These are the activations of a small neural network, seen along a few directions. Each row is one input.
In each table, some parts of the input vary, and every possible input appears once, in random order.
A made-up example of a description, with smaller parts first: one of 5 places around a ring, together with either a single point or one of 11 places along a line or (one of 2 separate values, together with one of 6 places along a line).
Shared parts are said once, and a part with two or three values counts as separate values.

Other details of the inputs shift rows strongly along two fixed directions, in all tables alike. That doesn't count.

Rows:
r1: [-18  14  29 -15  84  98 -60   2  13  28 -25 -36  57  -9]
r2: [ 87  24  41  69 -18  17  16 -54  11   5  64  21  50 -12]
r3: [-21 -19 -23 -19 -50 -60  47  40 -26 -37  -1  16 -57  32]
r4: [ 46  27  20  40  22  29  -5 -30   6  24  30   0  46 -10]
r5: [-41   8 -10 -31  42  39 -12  31  -9  12 -29 -21   5  -8]
r6: [-18 -26 -16 -19 -50 -47  44  41 -23 -45   6  11 -54  37]
r7: [ 54  12  20  44 -36   3  19 -32   5  -8  63  32  30  -6]
r8: [ 52   5  18  29 -35 -14   4 -30   5   8  49  28  17   7]
r9: [ 47  29  38  32  44  30 -19 -46  26  37  -1 -13  45 -12]
r10: [-39  -6   1 -30  37  46  -9  40 -17 -14 -31 -30  -4   2]
r11: [ 24  -6  -8   8 -21  -9  -8 -17   4   3  18  -2  -6  21]
r12: [-35 -28 -46 -31 -58 -68  53  36 -17 -39 -11  24 -74  10]
r13: [ 60  17  34  40  23  31 -19 -41  21  14  14 -27  35  16]
r14: [-41 -19 -10 -39  28  31 -37  19  -1   6 -45 -30 -13  12]
r15: [ 49  10  11  31 -29 -22  16 -25   6  12  44  28  13   5]
r16: [-29   4  -2 -21  29  30  -2  30 -16  -5 -28 -19  -4  -4]
r17: [-33  -6 -13 -29  13  -1  -7  30  -7   9 -21 -15 -18  28]
r18: [ 99  16  10  65 -85 -60  41 -63  22 -16  89  52   4   4]
r19: [  -7  -21  -42   -4 -107  -70   70   27  -26  -61   48   58  -55   10]
r20: [ 43  11  29  13 -25 -20  16 -35  17  -2  44  49  14 -16]
r21: [ 56  14  20  38 -29 -35  36 -34   7  -8  24  20  -3  -9]
r22: [-56  -5  -7 -34  70  73 -46  42 -16  12 -61 -57  10  20]
r23: [-36  -9 -24 -20  22  37 -17  27 -14   8 -19 -19   0   8]
r24: [-26 -28 -38 -26 -59 -59  37  37 -12 -52   5   6 -67  42]
r25: [ 41  29  46  17  60  48 -31 -44  25  51   7   5  63 -23]
r26: [ 69  15   0  46 -38 -31  21 -40  14   8  48  20   8   3]
r27: [-54 -18 -19  -4  32   1 -50  -4  13  23 -68 -35   4 -40]
r28: [-44 -15 -40   7 -39 -53  19  16 -15 -20 -10  18 -23 -54]
r29: [-42   3   8 -42  53  18 -10  29  -5  10 -43 -20  -7   2]
r30: [-45 -28 -42   6 -52 -76   8  12 -13 -12 -14  15 -36 -22]
r31: [-43 -13  13 -46  43  26  -7  37 -10 -13 -42 -24 -17  13]
r32: [ 20  16   9  63  27  31 -55 -58  18  48   3 -10  73 -56]
r33: [ 19  19  32  45  51  21 -54 -63  33  55 -18  -4  73 -69]
r34: [-39 -33 -30 -36 -60 -61  45  39 -12 -57  -6  20 -72  23]
r35: [-38 -26 -23 -46 -50 -57  43  40 -24 -42   2  38 -60   0]
r36: [-28 -24 -38 -19 -56 -23  30  35 -31 -37  17  21 -39  10]
r37: [ 60  34  43  31  13   0   9 -48  21  30  37  28  43 -25]
r38: [ 76  31  26  51   6  -2   0 -55  21  25  34  -1  35   2]
r39: [ 14 -19 -14   2 -95 -85  67  15 -14 -51  53  55 -51  27]
r40: [ -19    3    4   23   87   62 -102  -42   31   66  -67  -69   62  -29]
r41: [-69 -18 -36 -54   7 -16   6  51 -12 -13 -55 -22 -52  18]
r42: [-39 -11  13 -45  32  18 -15  26   1  -7 -25  -7  -7  10]
r43: [ 56  23  25  38  22  15 -13 -40  17  21   7 -20  30  11]
r44: [-37  -1 -20 -21  24  32 -12  29 -13   9 -20 -21  -1  10]
r45: [-108  -38  -29  -90   66   56  -65   60    1    1  -99  -65  -36   34]
r46: [-31 -14 -16 -34 -39 -64  61  42 -27 -45  -8  27 -63   5]
r47: [ 76  15  37  51 -31 -19  33 -49  17 -11  44  23  14  -8]
r48: [ 50  27  37  33  27  18 -17 -34  18  36  20  -4  45   5]
r49: [ -8  -2 -24  -7 -39 -28  42  19 -19 -23  22  31 -27 -17]
r50: [-43  -2  -3 -37  46  64 -41  24  -1   7 -28 -22  16  -4]
r51: [-32  -6 -29 -28  15  -2  -9  26  -3   4 -32 -34 -28  31]
r52: [ 68  20  45  41  13  33 -37 -58  33  38  41  10  62   7]
r53: [ 43  28  14  32 -19 -14  38 -17  -4  -4  43  30  17 -31]
r54: [-91 -16 -17 -71  79  89 -63  60 -17  13 -72 -56   1   1]
Each input here is: one of 6 places around a ring, together with either a single point or one of 8 places around a ring.
- The inputs of r21 and r22 match in every part but the place on the ring of 6. If r34 is changed in the same way as r21 into r22, which row does it become? => r7
- The inputs of r4 and r48 match in every part but the place on the ring of 6. If r36 is changed in the same way as r4 into r48, which row does it become? => r8
- Which other rows does r12 become when the place on the ring of 6 takes its other values? List them by row number. => r15, r23, r25, r26, r49

Rows:
r55: [-57 -12  -6 -39  20   4  -3  32  -8  -9 -40  -1 -19 -16]
r56: [-40 -16 -23 -19  30  32 -43  16  -4  10 -49 -50  -9  18]
r57: [ 12  13  41 -45  70  83 -10  34   0   1  -9 -42   6  79]
r58: [-73 -27 -38 -40   3  22 -23  54 -24 -10 -33 -23 -23  11]
r59: [-19  -8 -33 -14 -68 -65  74  34 -29 -46  27  51 -53 -20]
r60: [-21  -7 -37  -2 -73 -67  71  37 -40 -51  28  39 -50 -15]
r61: [-10 -11 -39   2 -69 -93  66  22 -17 -40   6  23 -63  -3]
r62: [  4   3  22   4  51  33 -59 -31  25  46 -24 -25  40   2]
r63: [ 82  27  21  68 -20 -13  22 -60  12  13  40  15  33 -26]
r64: [  5   8   7  12  44  32 -53 -25  24  39 -24 -39  34   5]
r65: [ 77  26  28  55 -22   8   1 -63  20  21  68  45  54 -34]
r66: [-54 -24 -14 -41  12  -8 -25  24  -1  -9 -39 -11 -23   0]
r67: [-55 -27 -40 -21  -2   5 -16  35 -12 -11 -30 -21 -20   8]
r68: [  1 -11 -11  -2 -68 -87  65   8  -7 -39  17  45 -50 -22]
r69: [ -7   6  28  -2  52  57 -60 -26  24  36 -17 -13  47 -14]
r70: [ 86  35  49  65   1 -22   6 -73  25  37  42  28  51 -35]
r71: [120  31  63  37 -16  31  20 -45  22   1  89  30  38  61]
r72: [-50  -8 -17 -18  54  49 -32  28 -10  12 -51 -51   7  -1]
- Describe the family of inputs behind these rows. => one of 2 separate values, together with either a single point or one of 8 places around a ring
- The inputs of r55 and r69 match in every part but the choice among 2 separate values. If r57 is changed in the same way as r55 into r69, which row does it become? => r71

Rows:
r73: [-26 -16 -14 -29 -26  -1  25  15  -7 -26   0  28 -26 -17]
r74: [-21 -10 -18 -21 -33   4  18  13 -11 -29   6  21 -24 -12]
r75: [  1  -8   2  18 -18 -37  11 -12  23 -16   0   5  -7  -4]
r76: [ 94  55  49  90  23  41 -11 -82  28  36  52   2  89 -49]
r77: [-52  -9 -30 -59  28  -2   7  53 -15  12 -44 -19 -43  26]
r78: [ 34  14  23  44 -18 -27  22 -36  16 -15  41  27  27 -40]
r79: [ -6 -23 -16 -22 -45 -33  13   1   6 -26  -4  10 -41  21]
r80: [  9 -18  -5   9 -31  -6  14   6 -10 -22  22   3 -14  42]
r81: [ 85  38  51  73  28   5 -10 -76  46  37  23  -4  60 -24]
r82: [ 52  11  20  33   4  19   4 -22  -2   5  24 -11  19  33]
r83: [ 10 -12  11  -8 -22 -25   8 -15  20 -19   2  21 -18   2]
r84: [ 32   4  11   0  -2  -1  -6 -23  16   7 -10 -11  -8  13]
r85: [-29 -11   4 -36  31  19 -19  35 -15   0 -44 -50 -21  54]
r86: [-12  13  18 -17  63  75 -28  -5   9  24 -37 -14  20 -17]
r87: [ 30  15   1  37 -34 -32  32 -24 -10   6  30  44  12 -43]
r88: [-27   5 -10 -33  34  53 -20  25  -9  -3 -36 -17  -3 -10]
r89: [-22 -23 -22   6 -44 -51  -4  -1  -2   0  -7   8 -25   6]
r90: [ 25  21  47  40  53  38 -57 -52  21  50   5  -1  82 -48]
r91: [  9   8  -5 -14 -25 -53  33  12   7 -13  15  22 -28  21]
r92: [-20 -12 -15  -3 -35 -69  19  11  -6 -12 -15  16 -39  -3]
r93: [  1 -12 -12 -10 -41 -23  34  35 -31 -38  22   2 -36  24]
r94: [-27   0 -24  -4 -24 -27  46  23 -13 -25  -4  10 -31 -22]
r95: [-38 -11 -22 -23  20  -9   9  28  -9   3 -46 -26 -33   0]
r96: [ -8  32  42   1 110  74 -59 -20  20  39 -43 -63  67 -32]
r97: [ 11  -7   5  25 -29 -48  -1 -25  13   3   7  26   5 -11]
r98: [ 36  16   2  55 -36 -10  25 -32  10  -8  44  26  25 -34]
r99: [ 24   6  15  11 -27  -9  51  11 -18 -17  32  30  -4  -2]
r100: [-40 -21  -7 -14  32  10 -38   5  -3  39 -43 -12   5 -15]
r101: [-53   1   7  -6  77  81 -51   8  19  28 -50 -40  34 -20]
r102: [-49  -7 -19  -5  20  32 -41  15 -16  17 -27 -10  17 -22]
r103: [-44  -4  18 -22  64  98 -57  30 -11  18 -33 -40  32  24]
r104: [-28 -14 -11 -45  22   8   3  22  -8   5 -46 -12 -40   4]
r105: [ 25   9  38  18  20  51  -6 -14   4  15  24  15  47  -6]
r106: [ 12  10   0   4 -20  -2  26  -3   5   1  42  40  13 -14]
r107: [-28   1 -28 -23 -29  -8  22  32 -16 -19  26  24 -18   5]
r108: [-27  -8 -32  -1   7  -4   0  12  -4 -11 -30 -40 -23  17]
r109: [ -6   2 -27 -24 -45 -58  36  23  -7 -16  12  11 -49  36]
r110: [  5 -10 -23 -18 -41 -23  24  13 -16 -36   8   8 -41  -2]
r111: [-67  -9  10 -61  57  30  -8  65 -34 -21 -55 -40 -16  24]
r112: [ 19  12  15   2 -10 -19  17  -8   7 -10  43  36  19 -15]
r113: [-10   1   4  20  75  76 -96 -33  20  62 -38 -50  61   3]
r114: [ 30   1  -4  45 -27  -8   3 -26  12 -11  34   2  16 -20]
r115: [ 42   5   9  43 -25 -30  25 -38  16   7  29  24  13 -25]
r116: [-11   5  10 -11  20  44   5  33 -23  -5  -8 -19   8  14]
r117: [ 11 -15   9   2 -31 -18  10   4  -3 -14  15   2 -16  41]
r118: [ -9   1 -41 -18 -39 -43  35  23 -15 -22  16  10 -43  37]
r119: [ 49   1  18  18 -30 -18  21 -41  13   6  31  40   1 -19]
r120: [-26   1   8 -43  30  11   1  18  -8 -20 -32  -7 -18 -17]
r121: [ 15   5  -2  28   8   8 -33 -16  -7  25   1 -13  24 -24]
r122: [ 34  34  20   4  82  85 -67 -20  21  53  -3 -48  70   4]
r123: [-35 -29 -28 -41  -6  23 -22  25  -5 -25 -23 -18 -31   5]
r124: [ 25   0 -20  40 -41 -45  15 -23  -8   2  18  16  -8  -2]
r125: [-14 -22   6 -22 -21 -27  15  25  -4 -30  -1  11 -27  35]
r126: [ 57   1   1  36 -43 -12  13 -49  17 -11  42  28   4   4]
r127: [ 45  13  47  20  20   4   2 -19  14   8  12  -1  18  22]
r128: [-55 -16 -23 -55  35  23 -48  42   9  12 -41 -36 -15  46]
r129: [ 36  19  16  39 -29 -53  28 -31 -10  -5  35  41  14 -46]
r130: [-78  -4 -18 -78  53   7  -4  72 -19 -11 -40 -26 -25  12]
r131: [-100  -38  -23  -89   22    9  -10   65  -18  -43  -67  -18  -53    3]
r132: [-103  -38   -9  -82   32   18   -8   87  -37  -41  -58  -28  -39   31]
r133: [ 15  11 -12  34 -37 -27  22  -9 -18   3  23  28   5 -34]
r134: [ -8  -5 -31   8 -34 -34  26  14 -13 -32   6 -10 -32  -9]
r135: [-12 -23  -1 -22 -21 -19  27  26 -20 -15   1  16 -28  24]
r136: [ 18  16  27  27  77  54 -83 -43  24  74 -41 -54  59  -4]
r137: [ 27   7 -17  18 -35 -19  14 -15   8  -4  44  23  -1  26]
r138: [-15  -8 -10 -27 -18 -37  12  16  12 -14   7  19 -24  23]
r139: [-56 -26 -27 -23  18  23 -61  25 -14  15 -39 -36   6  -9]
r140: [ 28  25 -11  12 -32 -17  40   3  -9  -7  45  32   1  -7]
r141: [ 71  28  44  62  29  13 -24 -73  19  67  20   8  61 -40]
r142: [  4  -9 -10  23 -34 -37  10 -14  15 -11   2  -7 -14   8]
r143: [  2  26   4 -11  22  24  13   8   0  18  13  12  16  -9]
r144: [ 22   5  -1   0 -23 -27  25  -7   5  10  31  34  -4   4]
r145: [ 29  17  19   6  76  83 -62 -41  23  41 -34 -50  47  12]
r146: [  1 -11 -24  28 -32 -25  13 -12   6 -18   8  -7 -13  10]
r147: [ 56  18   3  33 -43 -15  12 -29  11  -1  77  37  21  -4]
r148: [ 22   6  24  -7  15   0  -5 -21  23   3 -16  -2  -4   1]
r149: [-21  -8  -8  10 -20 -11   4   1  -8   5   5  27   5 -35]
r150: [ -9  -8 -26   6 -45 -62  37   9  -2 -26  -7  -8 -47  14]
r151: [ 12 -10   4 -11 -19 -29  42  22 -23 -10   4  13 -30  21]
r152: [ 25  -6  23  13   9  47 -31   0  -1   3  23 -14  34  15]
- The inputs of r111 and r132 match in every part but one. If r124 is changed in the same way as r111 into r132, which row does it become? => r113
- The inputs of r120 and r131 match in every part but one. If r127 is changed in the same way as r120 into r131, which row does it become? => r125
- The inputs of r97 and r92 match in every part but one. If r123 is changed in the same way as r97 into r92, which row does it become? => r110
- Describe the family of inputs behind these rows. => one of 2 separate values, together with one of 5 places along a line, together with one of 8 places around a ring
- Which other rows does r76 become when the choice among 2 separate values takes its other values? List them by row number. => r98
- Which other rows does r126 become when the place on the line of 5 takes its other values? List them by row number. => r80, r113, r137, r146
- A walk changes only the place on the ring of 8. It starts at r108 and steps to r150. List the rest of the walk in order. => r81, r95, r96, r94, r76, r134
